Each row below holds a small network's activations on one record, seen along a few directions.
Each row is followed by the record's values for the fields GAN, LAVO, VAZEV, RULIT, NIS, DAR.
A field that a record lacks is left out.
The largest differences between rows may come from other fields.
(in the rows, 500 means zero)
Random noise pushes rows far along 4 fixed directions. That doesn't count. These rows show it; they differ only by the noise:
[498 478 670 477 412 688 568 644 424 486 441 514 699 653 358 588 502 573
 270]
[659 397 672 653 439 324 385 330 412 544 631 535 316 349 365 644 398 526
 353]
[556 564 684 456 410 508 387 496 480 653 632 479 549 462 450 522 509 548
 111]
[508 410 585 563 461 616 672 429 493 339 521 679 707 419 544 542 532 475
 677]
[501 499 491 556 542 700 597 698 639 597 549 388 447 427 419 476 512 359
 470]
[429 586 504 430 509 788 642 678 671 571 573 477 700 436 579 384 613 381
 454]

[393 479 320 614 598 622 552 787 407 522 270 321 262 668 269 517 349 443
 564]  GAN: nam / LAVO: dabav / VAZEV: diger / RULIT: lusun / NIS: tor / DAR: topov
[414 409 525 378 491 611 736 643 574 392 337 594 826 591 557 388 636 504
 612]  GAN: nam / LAVO: zared / VAZEV: diger / RULIT: sibam / NIS: tor / DAR: zudep
[500 408 446 542 581 550 602 556 462 437 368 469 481 591 420 451 472 530
 673]  GAN: nam / LAVO: zared / VAZEV: diger / RULIT: sibam / NIS: kek / DAR: zudep
[399 655 424 387 552 574 440 482 446 614 540 516 535 553 655 420 514 545
 459]  GAN: nam / LAVO: dabav / VAZEV: dege / NIS: kek / DAR: zudep
[355 784 379 376 540 571 322 315 538 627 758 441 588 386 791 337 561 418
 541]  GAN: nam / LAVO: zared / VAZEV: dege / NIS: tor / DAR: topov
[314 669 473 346 559 651 423 669 470 603 496 374 632 651 581 420 541 499
 449]  GAN: nam / LAVO: zared / VAZEV: dege / NIS: kek / DAR: topov
[442 552 422 376 494 637 608 732 749 672 578 460 585 455 551 335 665 383
 350]  GAN: nam / LAVO: dabav / VAZEV: diger / RULIT: pazad / NIS: tor / DAR: zudep
[453 690 386 453 617 505 456 400 558 580 581 505 452 443 690 355 564 447
 629]  GAN: nam / LAVO: dabav / NIS: kek / DAR: zudep
[480 306 591 424 449 441 665 568 540 322 406 663 648 596 526 513 511 643
 389]  GAN: podu / VAZEV: diger / RULIT: duvir / NIS: kek / DAR: topov
[535 379 524 514 571 333 517 577 496 537 461 464 299 470 480 529 431 591
 438]  GAN: podu / VAZEV: diger / RULIT: duvir / NIS: kek / DAR: topov
[352 716 559 364 453 637 396 588 429 637 423 405 616 737 416 480 547 585
 163]  GAN: nam / LAVO: zared / NIS: tor / DAR: topov
[579 529 646 580 364 555 358 700 447 689 508 324 473 647 230 656 446 514
 127]  GAN: nam / LAVO: zared / VAZEV: diger / RULIT: sozas / NIS: tor / DAR: zudep
[708 312 715 748 401 253 500  97 337 242 567 796 562 291 496 732 439 559
 647]  GAN: podu / VAZEV: diger / RULIT: duvir / NIS: tor / DAR: zudep
[432 645 394 424 505 741 555 577 562 552 582 408 617 488 646 374 616 364
 470]  GAN: podu / VAZEV: diger / RULIT: sibam / NIS: tor / DAR: topov
[554 419 605 491 408 444 419 503 440 603 478 487 443 581 392 524 464 605
 296]  GAN: nam / LAVO: zared / VAZEV: diger / RULIT: pazad / NIS: kek / DAR: zudep
[420 663 467 598 503 617 306 567 388 650 597 296 400 587 445 524 460 485
 409]  GAN: nam / LAVO: zared / VAZEV: diger / RULIT: sozas / NIS: tor / DAR: topov
[458 504 477 451 558 635 638 593 492 416 389 479 598 572 576 388 482 489
 620]  GAN: podu / VAZEV: diger / RULIT: lusun / NIS: kek / DAR: zudep
[516 498 442 622 522 561 539 409 495 433 539 491 476 376 615 511 514 385
 657]  GAN: podu / VAZEV: diger / RULIT: lusun / NIS: tor / DAR: topov
[362 667 515 409 444 564 371 550 348 652 474 401 519 686 526 519 504 551
 304]  GAN: nam / LAVO: dabav / VAZEV: dege / NIS: tor / DAR: topov
[508 411 499 615 527 690 602 690 470 481 410 420 505 657 267 562 498 421
 534]  GAN: nam / LAVO: zared / VAZEV: diger / RULIT: pazad / NIS: tor / DAR: zudep
[476 542 472 433 509 572 437 544 513 553 547 354 482 487 482 425 504 488
 381]  GAN: podu / VAZEV: diger / RULIT: sibam / NIS: tor / DAR: topov
[499 441 565 513 424 434 485 409 397 426 432 498 602 602 464 542 441 556
 456]  GAN: nam / LAVO: zared / VAZEV: diger / RULIT: lusun / NIS: tor / DAR: topov
[616 394 602 496 442 210 429 374 415 461 490 579 420 365 486 520 518 593
 435]  GAN: podu / VAZEV: diger / RULIT: sibam / NIS: kek / DAR: topov
[453 636 283 483 611 554 385 522 663 646 636 474 444 301 755 335 587 305
 587]  GAN: nam / LAVO: dabav / VAZEV: dege / NIS: kek / DAR: topov
[556 645 700 348 360 353 354  93 540 518 690 783 741 279 774 410 620 603
 303]  GAN: podu / NIS: kek / DAR: zudep
[632 265 482 617 524 321 559 552 482 496 346 423 249 581 306 599 348 553
 502]  GAN: nam / LAVO: dabav / VAZEV: diger / RULIT: lusun / NIS: kek / DAR: zudep
[339 634 497 416 436 662 616 486 384 379 380 608 905 672 675 414 606 532
 543]  GAN: nam / LAVO: dabav / VAZEV: diger / RULIT: lusun / NIS: tor / DAR: topov
[560 403 602 555 406 367 459 281 307 392 437 668 554 596 541 636 444 617
 590]  GAN: nam / LAVO: dabav / VAZEV: dege / NIS: kek / DAR: zudep
[435 459 397 391 662 471 622 576 649 463 447 560 527 504 622 384 600 474
 658]  GAN: nam / LAVO: dabav / NIS: kek / DAR: topov
[564 482 511 551 466 511 383 405 510 441 558 619 565 357 609 554 521 458
 518]  GAN: podu / VAZEV: dege / NIS: kek / DAR: topov
[534 631 574 346 317 535 480 277 546 519 722 727 804 316 794 378 659 515
 383]  GAN: podu / VAZEV: diger / RULIT: pazad / NIS: kek / DAR: zudep
[371 475 327 480 638 610 628 735 645 503 365 491 433 461 455 381 495 374
 702]  GAN: nam / LAVO: zared / VAZEV: dege / NIS: kek / DAR: topov
[650 336 488 617 508 323 531 472 761 473 555 563 235 266 477 527 524 389
 547]  GAN: podu / NIS: kek / DAR: topov
[457 546 669 425 318 572 543 504 403 414 429 584 851 623 585 580 584 651
 302]  GAN: podu / VAZEV: diger / RULIT: duvir / NIS: tor / DAR: topov
[551 375 573 548 392 511 674 531 435 266 383 668 710 519 430 644 545 620
 638]  GAN: podu / VAZEV: diger / RULIT: sozas / NIS: kek / DAR: topov
[471 566 567 268 565 478 471 566 705 598 556 521 622 436 645 343 641 537
 267]  GAN: podu / NIS: kek / DAR: topov
[499 391 479 533 557 458 604 570 591 506 418 506 459 458 446 421 478 414
 503]  GAN: nam / LAVO: zared / VAZEV: diger / RULIT: lusun / NIS: tor / DAR: zudep
[489 381 529 475 478 575 662 698 649 493 415 491 651 584 429 495 511 479
 411]  GAN: nam / LAVO: zared / VAZEV: diger / RULIT: duvir / NIS: tor / DAR: zudep
[472 450 459 522 555 419 472 410 427 539 477 429 388 524 465 493 416 551
 441]  GAN: nam / LAVO: zared / VAZEV: diger / RULIT: lusun / NIS: tor / DAR: topov
[470 308 393 536 634 701 727 820 593 434 237 430 494 675 369 442 507 464
 677]  GAN: nam / LAVO: zared / VAZEV: diger / RULIT: sibam / NIS: kek / DAR: zudep
[402 627 341 394 566 467 439 487 612 651 568 447 448 323 616 288 502 439
 416]  GAN: nam / LAVO: zared / VAZEV: diger / RULIT: lusun / NIS: tor / DAR: topov
[381 543 588 490 473 506 467 229 204 226 397 710 781 722 563 596 514 688
 686]  GAN: nam / LAVO: zared / NIS: tor / DAR: topov
[622 216 792 505 311 179 525 231 211 280 372 805 658 623 301 700 431 812
 401]  GAN: nam / LAVO: zared / VAZEV: diger / RULIT: pazad / NIS: tor / DAR: zudep
[423 485 434 425 634 388 508 464 522 468 496 488 459 481 552 413 502 506
 667]  GAN: nam / LAVO: zared / VAZEV: dege / NIS: kek / DAR: topov
[483 593 494 523 436 686 348 581 366 510 433 457 558 631 472 598 503 518
 315]  GAN: podu / VAZEV: dege / NIS: tor / DAR: topov
[509 562 501 554 490 466 345 396 265 458 531 407 319 612 430 623 362 529
 484]  GAN: podu / VAZEV: dege / NIS: tor / DAR: topov

Here are new rows. What are their fields?
[457 630 456 485 564 554 475 471 496 547 525 440 391 522 526 472 533 459
 429]  GAN: podu / NIS: tor / DAR: topov
[439 532 506 412 470 630 634 496 476 459 539 640 773 554 576 436 637 510
 512]  GAN: nam / LAVO: dabav / VAZEV: diger / RULIT: pazad / NIS: tor / DAR: zudep
[442 575 528 383 588 533 466 659 595 561 472 376 472 538 448 444 548 509
 375]  GAN: podu / NIS: kek / DAR: topov
[564 539 427 424 612 322 318 459 580 752 617 374 255 360 498 327 485 509
 230]  GAN: nam / LAVO: zared / VAZEV: diger / RULIT: sibam / NIS: kek / DAR: zudep
[513 398 647 383 470 287 456 207 320 289 480 793 799 576 598 570 518 742
 486]  GAN: nam / LAVO: zared / VAZEV: dege / NIS: kek / DAR: topov
[516 407 508 530 453 441 643 414 497 388 484 692 651 466 549 521 484 494
 573]  GAN: nam / LAVO: dabav / VAZEV: diger / RULIT: duvir / NIS: tor / DAR: zudep
[634 297 624 589 509 220 464 340 311 412 449 569 393 519 318 606 400 625
 521]  GAN: nam / LAVO: zared / VAZEV: diger / RULIT: sibam / NIS: tor / DAR: zudep
[627 395 579 588 464 332 519 421 653 542 610 512 417 222 510 546 477 449
 499]  GAN: podu / VAZEV: diger / RULIT: duvir / NIS: tor / DAR: zudep
[464 402 379 407 592 432 733 575 742 515 462 563 544 383 626 322 588 428
 570]  GAN: nam / LAVO: dabav / VAZEV: diger / RULIT: lusun / NIS: tor / DAR: zudep
[418 647 505 462 423 589 449 239 417 388 720 652 747 357 827 395 627 470
 702]  GAN: podu / VAZEV: diger / RULIT: pazad / NIS: tor / DAR: topov
[564 557 665 502 338 609 464 449 568 456 590 627 786 430 577 585 617 434
 363]  GAN: podu / VAZEV: dege / NIS: tor / DAR: zudep
[529 546 511 566 439 716 492 627 522 513 458 446 514 501 449 576 492 418
 583]  GAN: podu / VAZEV: dege / NIS: kek / DAR: zudep
[556 292 499 558 519 217 547 428 328 357 341 585 387 545 375 568 429 625
 665]  GAN: nam / LAVO: dabav / VAZEV: diger / RULIT: sibam / NIS: kek / DAR: topov
[507 513 336 449 708 205 374 579 604 763 585 226  65 361 508 325 423 431
 392]  GAN: nam / LAVO: dabav / VAZEV: diger / RULIT: lusun / NIS: kek / DAR: topov
[414 488 404 457 490 621 688 471 629 381 488 559 752 460 639 367 625 412
 746]  GAN: nam / LAVO: zared / VAZEV: diger / RULIT: sibam / NIS: tor / DAR: topov
[543 431 482 556 455 350 504 432 493 341 471 609 529 516 498 579 474 542
 677]  GAN: nam / LAVO: dabav / VAZEV: dege / NIS: kek / DAR: topov
[512 424 517 416 477 616 589 781 498 516 268 410 583 756 259 464 473 598
 344]  GAN: nam / LAVO: zared / VAZEV: diger / RULIT: sibam / NIS: kek / DAR: zudep
[463 408 526 512 494 602 657 594 514 308 349 566 620 534 416 573 493 515
 746]  GAN: podu / VAZEV: dege / NIS: kek / DAR: topov
[532 376 570 560 386 727 717 603 560 320 386 606 765 543 498 585 567 505
 674]  GAN: podu / VAZEV: diger / RULIT: sozas / NIS: kek / DAR: zudep
[567 442 619 515 394 265 404 211 421 456 626 703 555 418 628 585 488 517
 491]  GAN: nam / LAVO: dabav / VAZEV: dege / NIS: tor / DAR: zudep
[592 507 545 535 434 440 580 192 576 302 583 785 680 327 750 498 602 457
 761]  GAN: podu / NIS: kek / DAR: zudep
[563 408 535 552 416 643 715 663 622 364 454 553 689 544 448 570 506 401
 495]  GAN: podu / VAZEV: diger / RULIT: duvir / NIS: tor / DAR: zudep
[479 429 682 457 420 537 464 532 268 340 367 532 676 735 351 706 424 689
 419]  GAN: podu / VAZEV: dege / NIS: kek / DAR: topov
